Each row below holds a small network's activations on one input, seen along a few directions.
Each table varies a few parts of the input and shows all the possible inputs, shuffled.
Descriptions start from the smaller parts, as in this example, which fits no table here: values(2) and (point or ring(9) or (line(4) and ring(5))).
Shared parts are said once, and a part with two or three values counts as separate values.
In the rows, 128 means zero.

Other details of the inputs shift rows strongly along two fixed directions, in all tables alike. That doesn't count.

Rows:
row 1: [176 136 111 122 131 112 162 152 133  98  66 168]
row 2: [102 104 122  69  99 176  75 116 105 124 132 100]
row 3: [106  87 161  92  88 165  84 104 116 149 136 102]
row 4: [114 112 140  86  92 153  54 120 159 129 134  76]
row 5: [133 162 117 171 146 100 127 121 159 133 136 115]
row 6: [133 122 128 108 124 125 127 113 111 129  99 158]
row 7: [156 118 134 118 125 122 114 158 135 110 113 129]
row 8: [136 152 136 156 175 107 193 112 132 125 143 147]
row 9: [115 119 139 112 108 162 109 119 124 118 157 102]
row 10: [144 120 125 150 133 113 119 153 124 135 111 125]
row 11: [104 133 107 133 157 144 129 110 106 150 164  86]
row 12: [126 122 122 145 126 135 147 135 123 134  98 125]
row 13: [129  99 139 104  91 131 106 164 146 116 114 122]
row 14: [117 172 115 125 143 131 163 123 118 104 141 143]
row 15: [114 129 120 127 141 146 113 122 132 123 202 111]
row 16: [172 126 126 124 135  99 164 134 128 122  62 178]
row 17: [139 152 103 189 160 103 160 134 132 129 160 156]
row 18: [173 117 132 145 118  95 146 144 143 122  86 199]
row 19: [139 114 151 108 100 116  85 117 162 139  96 122]
row 20: [161 117 145 143 116  81 157 161 152 121  81 180]
row 21: [ 99 135 127 154 134 149 125 108 113 143 177  94]
row 22: [146  92 154 105 113 122  96 140 127 140 104 128]
row 23: [125 135 104 137 127 129 129 125 105 130 100 144]
row 24: [ 92 167 115 190 190 102 170 127 133 139 231  97]
row 25: [ 84 177 107 153 163 133 160 104 102 137 179 112]
row 26: [ 90 129 141  91 117 148 118  99 105 143 139 119]
row 27: [131 105 135  98 102 156 122 140 131 114  94 118]
Each input here is: values(3) and (point or line(8)).
The inputs of row 23 and row 6 match in every part but the values(3) part. If row 11 is changed in the same way as row 23 into row 6, which row does it become?
Answer: row 16
Start at row 13 and move only the line(8) part, one step at a time. The first step leads to row 7. Which rows follow, in order?
Answer: row 15, row 9, row 27, row 1, row 2, row 14

Rows:
row 28: [149 119 102 139 107 130 120 173 139 111 124 128]
row 29: [129 100 159  92 103 124  76 103 141 160 108 119]
row 30: [150 155 135 163 147  85 138 114 145 155 109 147]
row 31: [127  79 108  88  94 159 107 142  90 129  82 118]
row 32: [121  91 165 103 133 137 103 118 128 133 162 115]
row 33: [182 121 122 134 109 120 144 186 152  93  90 174]
row 34: [122 118 140 149 172 110 148 120 121 151 201 129]
row 35: [100 111 110  84 126 162 112 140  92 132 150 111]
row 36: [144 133 121 169 115  87 145 147 144 139  76 147]
row 37: [120 165 127 129 136 114 174 125 119 110 117 162]
row 38: [156 128 140 128 116 137 121 159 143  97 123 131]
row 39: [119 112 152  88 117 139 111 121 152 115 162  99]
row 40: [136 147 148 141 178  91 175 116 157 121 169 149]
row 41: [112 111 128  79 107 162  99 140  94 124 108 113]
row 42: [105 145 104 191 173 109 152 128 116 157 213 103]
row 43: [132 118 143 144 121 104 127 131 138 158 100 135]
row 44: [121 160 122 162 158 126 186 104 102 123 164 149]
row 45: [165 130 149 124 138  90 130 112 163 114  95 175]
row 46: [ 73 138 121 119 156 158 138 105  87 131 226 106]
row 47: [183 141 140 117 117  95 136 131 170  91  83 171]
row 48: [117 112 128 126  88 128  67 114 137 162  96 100]
row 49: [128 108 117 125 104 141 153 130 103 130 110 163]
row 50: [114 118 124  98 109 165  96  87 117 145  94 106]
row 51: [128  90 133 106  97 172 109 124  99 137  75 122]
row 52: [ 97 104 132 142 144 137 107 122 111 178 199  94]
row 53: [118 102 123  97 107 161 110 129  92 128  96 103]
row 54: [107 115 137 113 159 142 129 118 128 118 244  84]
row 55: [167 136 144 140 147 102 164 141 144  88 145 150]
row 56: [121 162  97 178 198 133 200 112 105 132 186 141]
row 57: [136 111 144  89  89 151  92 151 156 112 106 110]
row 58: [100 111 134  93  87 161 118 107 116 145 106 127]
row 59: [120 147  95 196 165 113 150 154 136 119 170 131]
row 60: [132 180 123 133 141 108 158 104 123 107 113 168]
row 61: [115 185 107 136 182 113 181 124 120 111 151 142]
row 62: [ 97 123 118  96 128 153 125 110 106 134 125  86]
row 63: [156 152 133 116 118 130 106 134 167 105 110 134]
row 64: [ 85 126 121 159 142 149  96 129 123 134 187  68]
row 65: [ 97 114 149 143 144 138 103 113 111 174 187  83]
row 66: [139 128 116 104  82 140  70 137 156 122  94  99]
row 67: [172 108 158 144 125  89 149 149 132 132  79 175]
row 68: [142 141 109 113 117 124 130 112 120 116  63 137]
row 69: [140 145 134 131 117 121 163 144 105 103  90 178]
row 70: [140 181 105 124 157 108 152 114 124 106 107 155]
row 71: [155 151 121 129 104 115 153 109 132 122  54 189]
row 72: [117  78 148  99 130 140 102 127 130 139 173 125]
row 73: [102 144 112 167 139 120 128 138 153 124 139 107]
row 74: [120 128 120 130 116 152  95 147 131 121 163  81]
row 75: [115  87 166  92 108 129  94 120 136 162 119 111]
row 76: [132 153 111 143 130 119 134 145 153 112 142 104]
row 77: [109 118 119 127  95 140  59 124 149 133  99  95]
row 78: [141 143 122 192 145  93 153 142 124 137 126 136]
row 79: [153 134 119 136 122 127 168 132 128 123  44 171]
The inputs of row 76 and row 74 match in every part but one. If row 57 is changed in the same way as row 76 into row 74, which row does it become?
Answer: row 38
The inputs of row 49 and row 44 match in every part but one. If row 46 is changed in the same way as row 49 into row 44, which row does it become?
Answer: row 69
What do these inputs look like to the network?
Answer: line(4) and (ring(5) or ring(8))
Change only the ring(8) part in row 30. List by row number the other rows that result.
Answer: row 29, row 45, row 47, row 48, row 63, row 66, row 77

Rows:
row 80: [ 62 146 120 109 156 178 130  75  95 140 234  69]
row 81: [185 168 113 192 179  68 192 143 154 103 119 187]
row 82: [153  46 145  71  45 153  53 164 140 136  34 127]
row 83: [152  49 155  71  41 151  55 168 135 131  36 125]
row 84: [147  67 154  72  40 145  47 150 143 136  33 125]
row 85: [ 82 143 137 128 162 142  97  87 131 150 232  57]
row 86: [135  80 143  62  47 172  89 129 111 133  19 141]
row 87: [175 158 121 194 160  64 196 158 158 112 102 187]
row 88: [157  58 151  74  42 147  49 158 136 133  35 136]
row 89: [144  69 156  76  46 145  59 160 142 133  38 121]
row 90: [143  58 144  73  37 153  56 166 147 130  41 125]
row 91: [ 76 133 127 126 157 155  98  98 134 146 245  55]
row 92: [144  66 145  78  53 146  58 150 148 139  40 119]
row 93: [ 73 127 144 132 153 145 102 105 123 156 240  59]
row 94: [146  67 157  71  39 147  48 157 142 135  32 125]
row 95: [ 81 129 137 121 157 148 102 103 136 150 223  49]
row 96: [ 84 120 134 122 163 154 102 105 127 149 239  51]
row 97: [170 176 108 173 175  93 226 125 116  98 105 198]
row 98: [ 80 129 143 132 150 142  98 104 125 155 230  69]
row 99: [144  54 142  70  33 156  50 166 147 131  34 128]
row 100: [ 55 139 126 113 164 165 123  81  90 151 223  76]
row 101: [187 169 116 191 174  67 189 144 153 102 115 190]
row 102: [132  66 138  57  56 173  81 136  99 129  32 140]
row 103: [ 63 149 110 134 161 169 112  89  96 153 214  46]
row 104: [175 173 120 188 160  71 198 159 158  91 117 183]
row 105: [148  73 146  81  52 140  54 145 146 137  40 128]
row 106: [ 81 140 136 126 150 151  98 105 129 139 239  66]
row 107: [191 164 120 186 163  67 184 148 152 101 100 196]
row 108: [ 64 155 120 106 173 161 128  81  94 145 217  70]
row 109: [ 59 143 110 148 162 164 117  93  91 161 225  56]
row 110: [145  60 148  87  42 139  51 151 141 146  40 138]
row 111: [164 176 102 168 164  78 214 138 115 112  87 205]
row 112: [170 179  91 200 173  90 207 146 116 104  95 183]
row 113: [174 173  99 157 169  86 211 140 112 103  87 201]
row 114: [ 62 139 127 119 159 167 132  73  91 156 228  73]
row 115: [ 57 146 120 107 160 177 125  79  94 137 230  70]
row 116: [161 188  98 166 169  88 217 141 121  91  95 207]
row 117: [130  71 118  80  31 176  59 158 108 133  17 126]
row 118: [131  77 140  59  49 169  86 128 108 134  26 133]
row 119: [168 185  95 161 162  85 215 142 120  95  89 206]
row 120: [190 165 125 184 162  69 188 157 150  98 102 194]
row 121: [ 76 135 139 137 159 141 100  93 126 157 244  64]
row 122: [161 181 112 166 168  90 217 126 124  96  82 194]
row 123: [ 66 143 125 107 147 183 126  78  97 140 220  76]
row 124: [182 170 110 186 157  71 185 150 162  97 104 193]
row 125: [170 168 126 199 168  62 203 155 154 108 120 183]
row 126: [ 74 138 137 126 154 154 102 106 128 140 249  56]
row 127: [ 78 120 134 131 153 146  97 100 131 161 227  62]
row 128: [177 165 122 194 157  61 184 145 154 112 103 195]
row 129: [151  59 154  76  49 149  59 165 133 131  48 128]
row 130: [ 60 147 119 106 161 172 124  85  95 134 223  78]
row 131: [183 165 120 190 175  69 204 157 153  99 118 181]
row 132: [144  50 147  82  40 143  57 164 144 146  30 132]
row 133: [181 173 116 187 168  65 187 141 162 105 100 182]
row 134: [ 63 139 124 105 174 173 123  81  86 142 231  70]
row 135: [149  69 141  79  40 146  50 154 145 129  43 138]
row 136: [ 62 134 123 105 155 162 118  90  89 154 207  81]
row 137: [160 182 111 163 169  88 212 131 123  96  80 197]
row 138: [180 183 116 193 164  67 194 148 159  93 118 195]
row 139: [140  66 132  50  52 165  76 150  98 130  14 150]
row 140: [145  53 146  82  40 142  48 154 142 147  33 135]
row 141: [154  54 144  77  53 150  56 157 140 137  42 128]
row 142: [ 57 133 129 112 157 168 124  80  90 152 216  75]
row 143: [ 66 146 118  94 162 164 117  81  92 152 213  62]
row 144: [168 167 122 199 169  64 203 154 155 111 123 179]
row 145: [179 175 122 190 170  63 204 154 162  99 104 178]
row 146: [ 82 141 130 129 154 147  97  96 131 141 239  68]
row 147: [178 171 127 185 163  66 197 154 159  99 101 176]
row 148: [170 176 112 173 171 100 223 124 118 100 101 200]
row 149: [ 63 134 132 115 150 175 127  75  93 157 216  77]
row 150: [ 83 130 133 124 159 147 103 101 137 150 220  54]
row 151: [178 174 116 191 163  69 204 161 161  91 114 187]
What do these inputs look like to the network?
Answer: values(4) and (point or line(6) or ring(11))
The inputs of row 85 and row 128 match in every part but the values(4) part. If row 122 is changed in the same way as row 85 into row 128, which row does it become?
Answer: row 142
The inputs of row 87 and row 90 match in every part but the values(4) part. If row 121 is changed in the same way as row 87 into row 90, which row does it become?
Answer: row 138
Change only the values(4) part in row 132. List by row number the other rows that result.
Answer: row 82, row 99, row 150
Change only the line(6) part in row 114. List by row number the other rows that result.
Answer: row 100, row 111, row 136, row 142, row 149
Change only the ring(11) part in row 129. List by row number the other rows that result.
Answer: row 81, row 82, row 83, row 88, row 96, row 101, row 107, row 120, row 131, row 141
Change only the values(4) part in row 148. List by row number the other rows that result.
Answer: row 86, row 123, row 149

Rows:
row 152: [145 146 113 176 139 108 148 153 139 124 141 149]
row 153: [119 110 114 122  90 139 118 146 110 116  87 143]
row 154: [ 81 158 123 146 155 157 128  87 109 134 191  68]
row 155: [136 115 131  90  96 135 121 150 112 108 103 148]
row 156: [ 86 143 147 150 159 134 118 102 120 170 212  93]
row 157: [133 127 112 102 104 147 102 120 124 118  80 127]
row 158: [155 136 116 164 180 109 179 157 107 120 137 139]
row 159: [123 151 119 175 150  99 164 118 126 142 132 154]
row 160: [154 132 119 158 184  94 184 126 115 140 125 146]
row 161: [ 94 118 150  65 118 180  66 104 127 138 176  60]
row 162: [138 127 126  85 106 139 109 132 133 116  87 134]
row 163: [129 171 106 174 155 100 145 132 134 125 125 135]
row 164: [145  98 141 115 104 126 108 155 142 104 112 147]
row 165: [133 112 143 103 113 120  98 134 157 113  96 123]
row 166: [139 117 127 128  95 132  98 141 155 141  81 119]
row 167: [147  97 134 122  85 128 104 153 141 125 116 125]
row 168: [148 103 126 105 126 126 119 149 121 139  70 107]
row 169: [ 84 140 129  99 159 146 122  80 108 145 219  95]
row 170: [127 158 112 167 154 108 175 110 119 127 122 165]
row 171: [135 152 106 151 144 135 168 133 119 106 137 154]
row 172: [154 113 136  99 100 137 129 158 138 106  94 159]
row 173: [ 94 100 160 103 131 146 100  96 137 143 178  95]
row 174: [116 103 115 130  86 139 109 159 125 135  96 134]
row 175: [135 156 113 153 155 116 173  98 118 120 132 159]
row 176: [158 162 126 166 146  88 165 129 162 117 136 130]
row 177: [102 109 158  84 121 154 111  96 123 144 169 101]
row 178: [146 103 154 123  99 114  95 137 132 141 104 145]
The inputs of row 174 and row 159 match in every part but one. If row 167 is changed in the same way as row 174 into row 159, which row does it become?
Answer: row 178
What do these inputs look like to the network?
Answer: values(3) and (point or ring(8))
List by row number the other rows that have the values(3) part in common with row 165.
Answer: row 154, row 157, row 161, row 162, row 163, row 166, row 168, row 176
Change only the values(3) part in row 168. List by row number the other rows that result.
Answer: row 158, row 160
